Here are a small network's activations along a few directions, averaged over the inputs that share one value of a field.
Values that are neighbours, or in one group, have similar rows; names and order tell nothing.

Field P:
p4: [-53.5   6.8  50.1   7.9  76.6 -21.6 -22.5  39.7   4.4  13.5 -28.2   2.1
 -21.5 -31.9 -18.1]
p8: [ 78.6 -12.2 -45.8 -29.0 -37.7  -2.1  32.1 -23.7  42.8 -27.1  33.4 -17.1
 -33.9  53.2  19.4]
p1: [  2.8 -14.2 -64.6  35.6  -6.9  30.1 -20.2  13.8  72.8  13.8 -28.5   4.1
  -2.5   3.7  71.5]
p10: [ 69.5 -17.6 -62.5  20.2 -15.5  -6.2  -8.6   5.3  66.6  13.3 -21.8 -13.1
  -7.0  23.6  10.6]
p11: [-24.9  53.8  26.4 -15.1 -48.2 -18.4  -4.5 -21.0 -91.2  -4.5  23.6 -21.7
  -4.2 -25.7 -54.2]
p7: [ 20.7 -41.8  -5.1  59.8  47.1  22.5  -6.5  59.9  55.7 -17.2 -60.2  -2.1
   7.5  50.8  17.6]
p6: [  7.0  -4.9 -11.6 -18.1 -72.0  13.0  21.6 -39.0 -75.7  50.3  38.6  20.2
  29.8 -41.3 -19.1]
p12: [ 46.6  35.9   2.3   8.9 -62.7   0.4   9.2 -82.5 -23.1  14.0  37.7 -12.7
  40.9 -13.3 -12.8]
p13: [-83.5 -20.3  57.5 -35.9  32.3 -24.9  -0.6   2.9 -25.8 -20.8  30.8 -28.1
   5.2 -35.3 -26.1]
p9: [ 20.8 -10.3 -43.6 -37.4 -67.1  21.5  36.3 -46.5  25.0  -7.7  73.6  37.2
  36.8  39.9  -9.4]
p2: [-12.9   6.5   6.0  37.5  62.7   6.0 -22.3  45.1  36.5 -35.4 -45.0  13.6
 -14.6 -13.1  49.8]
p3: [ -8.6   9.7  59.2 -13.5  12.2 -38.5  -8.6 -12.7 -87.2  39.5  24.4  18.8
 -60.4 -16.3 -17.4]
p5: [-62.6   8.7  31.6 -20.9  79.2  18.0  -5.3  58.5  -0.7 -31.7 -78.3  -1.2
  23.9   5.7 -11.7]
The values of P form a ring.
Going along P from p13 by way of its neighbour p3, in what order are p4, p10, p9, p5 met?
Answer: p9, p10, p5, p4
List every value one step from p6, in the order listed.
Answer: p11, p12
How many steps from neighbour to neighbour lead from p2 to p8, at the fewest?
Answer: 4

Field U:
u2: [ -1.5  47.7 -10.6 -21.9 -71.9 -29.5  -6.1 -77.9 -23.3   0.1  75.0 -33.7
 -33.2 -27.7   4.1]
u4: [ 24.4  -4.7 -45.1  36.3  33.1 -12.1 -45.7  29.1  45.9  22.4 -61.4   8.5
 -46.4  -2.0  61.5]
u6: [ 32.2  38.5 -19.3  13.0 -69.8  19.3  12.3 -51.9 -36.1 -13.7  12.2  -9.5
  44.9  -3.5 -10.0]
u8: [  0.0  -7.6 -37.6  28.4  42.0  22.2 -22.6  41.3  96.9 -20.7 -56.7  16.6
  36.9  41.7  18.4]
u7: [-19.6  11.5  20.1   7.6  12.3 -19.0 -17.9  31.0 -44.9  -0.8 -45.0 -31.4
  22.0 -30.4 -58.9]
u9: [-46.6  18.4  58.4  -7.3  42.1   2.8   8.0   7.6 -25.2 -18.4   3.4  11.3
   1.6  -9.9 -13.3]
u1: [ 18.5 -60.2   8.5  10.2  57.3  33.6  38.9  55.3  75.4 -28.3 -11.4  -2.7
 -31.9  62.6  40.1]
u3: [ 49.2  -9.6  -1.1 -13.8 -56.3   8.1  35.7 -38.4 -52.5  28.5  36.6   5.4
  10.2  -3.1 -19.0]
u5: [-56.6 -34.1  26.6 -52.5  11.2 -25.5  -2.6   4.0 -36.3  30.9  47.2  35.5
  -4.0 -27.7 -23.0]
The values of U form 3 separate groups.
Which other values are in the same group as u2? Give them in the order they are listed.
Answer: u6, u3
Which other values are in the same group as u4? Give them in the order they are listed.
Answer: u8, u1

Field E:
e2: [-19.2  17.9  27.2 -11.2 -27.5  10.5   0.8 -10.9 -36.7   4.4  10.8  -6.6
  20.7 -31.2 -45.6]
e10: [  1.4  30.9  10.3  -0.2 -18.1 -25.2 -19.4 -40.4 -25.1   9.5   9.2  -7.4
  -6.2 -32.4 -13.3]
e17: [ 56.7   5.2 -27.8  48.7  -2.7   6.9  -2.1  21.2  31.7 -12.6 -37.6 -15.8
  -5.0   4.6  38.8]
e18: [ -5.5 -17.9  23.2  15.9  41.9   5.6   9.6  25.5  33.0 -20.9 -11.2 -17.4
  -1.4  23.2  -4.8]
e3: [-37.5 -22.4  28.0  -0.4  47.1 -15.3 -15.3  48.6  13.8   1.3 -32.6  15.3
 -14.7   7.0   5.8]
e13: [ 14.4  49.5  -7.4  -0.5 -36.8 -14.9 -16.9 -14.4 -54.1   6.6   5.4   2.7
  39.1 -15.6 -27.4]
e5: [-45.3 -52.0  12.9 -20.6  30.3  15.7  -9.4  44.2  35.3  -0.1   4.7   9.7
 -10.5  18.7  20.1]
e19: [-37.3  23.0  36.8 -16.3  -8.1  -9.1   4.9  -7.0 -48.2  14.5  21.6   0.7
 -15.5 -42.9 -19.8]
e11: [-15.2  -3.1  15.4   9.7  49.6  -7.7   2.9  36.5  -5.8 -13.3 -52.9  -6.4
  32.0  -7.7   4.8]
e4: [ 26.2  -3.1 -19.0 -23.8 -35.1 -19.4  -0.4 -32.0 -11.0   9.2  -3.9 -25.4
 -29.9  -9.5  -0.3]
e7: [ -6.4   2.1  21.8 -19.9 -32.1  -6.1  28.6 -27.8 -41.5  -3.0  54.5  -7.5
  15.8  10.3 -27.2]
e9: [ 14.2  -4.8 -25.6  15.7  24.3   9.8 -25.2  17.4  30.8  14.8 -24.1  15.2
  -1.6  10.8  33.0]
e8: [ 40.9  23.2 -25.7   4.5 -52.4  21.3   0.6 -39.0 -32.2   1.0  13.0   9.0
  13.3 -11.4  -3.2]
e12: [ 22.8   2.3 -12.9 -11.7 -47.9  13.5  34.3 -43.5  -3.2  13.9  35.2  -1.9
   5.4  23.6 -34.4]
e1: [  1.8  25.9 -16.3  31.5  17.5  -5.6 -27.9  20.9  23.6 -11.9 -62.0  -5.7
   7.8   2.2  -4.3]
e6: [-26.7  -7.7 -13.9  23.4  28.7  -8.7 -34.4  35.8  20.4  -3.6 -42.9  -9.2
  -2.4 -17.0  15.7]
e14: [  6.9 -33.9 -29.5 -15.8  45.2  -0.5   6.2   5.3  79.8 -11.0  15.2   8.3
  -8.5  17.6  30.0]
e20: [ 35.9 -16.8  -9.4  12.1   7.8  21.5  12.7   9.8  35.8  -7.8 -23.1  -9.1
  -9.8  32.5  30.2]
e15: [-31.7  -5.5  21.5 -23.0  -0.9  -2.0  35.4 -16.6 -34.1  10.6  55.2  28.8
 -20.7   0.2 -18.9]
e16: [  3.6 -12.7  -9.3 -18.1 -31.1   9.6  15.0 -33.6 -12.2  -1.3  65.4  22.6
  -7.9  17.0  21.0]
A value of E combines one of 5 hidden first parts with one of 4 second parts; all combinations occur once.
Changing only the second part turns e18 into e5. e1 has the same second part as e18; what does that change turn e1 into?
Answer: e6
Changing only the second part turns e15 into e7. e10 has the same second part as e15; what does that change turn e10 into?
Answer: e13
Changing only the second part turns e9 into e8. e14 has the same second part as e9; what does that change turn e14 into?
Answer: e12
